A small network was shown many inputs. Here are its activations along a few directions, one row for each input.
Each table varies a few parts of the input and shows all the possible inputs, shuffled.
Descriptions start from the smaller parts, as in this example, which fits no table here: one of 8 places around a ring, together with either a single point or one of 9 places around a ring or (one of 2 separate values, together with one of 6 places along a line).
Shared parts are said once, and a part with two or three values counts as separate values.
In the rows, zero is written as 128.

Other details of the inputs vary at random and push rows far along three fixed directions, the same in every table; ignore that.

Rows:
R1: [115  78  96 114 138 124 128 140 124 123  87]
R2: [124 103  94 109 135 129 151 161 107 126 101]
R3: [121  89 125 106 124  99 136 147 112 135 113]
R4: [157 155  89 156 133 175  91  67 171  87 140]
R5: [142 146 182 148 133 110 126 130 135 152 180]
R6: [209   5 118 228 128 199  67 163  85  98 133]
R7: [139 128 186 164 136 122 139 133 138 157 165]
R8: [141 157 172 167 138 125 116 118 134 173 152]
R9: [132  96  99 104 116 116 138 127 118 117  97]
R10: [ 94 163  87  92 142 117 156  96 166 114 103]
R11: [129 128  98 101 116 129 138 126 129 123 103]
R12: [123 114 124 102 121 113 138 152 119 139 119]
R13: [137 131  97  97 112 116 139 131 123 116 107]
R14: [123 170 199 143 123 124 112 135 104 134 142]
R15: [116 142 174 162 150 124 135 132 133 158 174]
R16: [122 167 162 172 128 138 116 101 120 174 161]
R17: [159 144  85 150 127 176  79  82 162  86 141]
R18: [ 99 131 152 120 133  95 145 149 123 173 115]
R19: [131  94 128 113 112 101 135 167 108 135 116]
R20: [110 142 121  93 128  96 167 127 141 126 121]
R21: [115 171 199 148 118 125 109 125 107 134 138]
R22: [137  94 132 117 109 102 148 167 104 140 105]
R23: [117 152 205 149 135 120 128 144 115 125 147]
R24: [125 159 170 156 143 130 122 126 123 168 175]
R25: [ 87 166  83  86 142 119 148  92 172 106 113]
R26: [165  99 100 180 134 181 101 117 135  87 146]
R27: [132  92 103 117 109 133 122 144 121 117 109]
R28: [110 151  88  91 136 118 148 115 148 124  95]
R29: [140  40 109 141 125 134 128 204  82 126  98]
R30: [108 132 156 115 118  99 157 144 119 173 116]
R31: [130 134  92  93 113 117 125 127 129 110 120]
R32: [108 112 147 111 123 123 126 153  96  99  88]
R33: [ 98 171  86  78 124 112 146  87 165  99 130]
R34: [135 147 181 144 131 119 125 129 133 164 172]
R35: [170  99  94 173 133 188  85 119 134  81 154]
R36: [126 140 156 105 126  88 161 150 118 159 130]
R37: [160 171  88 150 116 187  87  43 175  79 156]
R38: [125  89 102 110 121 129 137 126 123 124  92]
R39: [109 119 116 109 144 115 165 155 116 140 113]
R40: [155 144 185 159 130 116 130 127 130 154 172]
R41: [101 155 183 104 129 102 145 161 101 130 114]
R42: [118 159  85  79 118 115 133 106 146 105 125]
R43: [ 90 174  85  80 126 125 146  78 172 102 129]
R44: [137  77 101 124 131 130 143 183  90 131  97]
R45: [179  86  96 180 112 195  56  76 140  81 149]
R46: [128 161 172 153 139 118 115 121 135 173 158]
R47: [114 158  90  84 120 127 146 101 148 117 108]
R48: [133  24 106 138 138 133 129 191  82 124  95]
R49: [139 165 137 141 119 167  90  96 133  66 135]
R50: [ 97 180  80  73 124 129 141  76 169 102 127]
R51: [131 142 175 177 144 130 111  96 136 174 149]
R52: [135  74  99 122 131 132 132 186  93 123 105]
R53: [106 132 155 113 152  95 158 155 137 158 129]
R54: [131 159 171 172 130 128 114 106 137 173 149]
Each input here is: one of 6 places along a line, together with either a single point or (one of 2 separate values, together with one of 4 places along a line).
The inputs of R49 and R23 match in every part but the place on the line of 6. If R37 is changed in the same way as R49 into R23, which row does it become?
> R7
A walk changes only the place on the line of 4. It starts at R44 and steps to R8. List the rest of the walk in order.
> R11, R13
Which other rows agree with R48 in the place on the line of 6? List them by row number.
> R1, R3, R6, R9, R32, R38, R45, R51
Which other rows does R11 become when the choice among 2 separate values takes its other values? List them by row number.
> R12
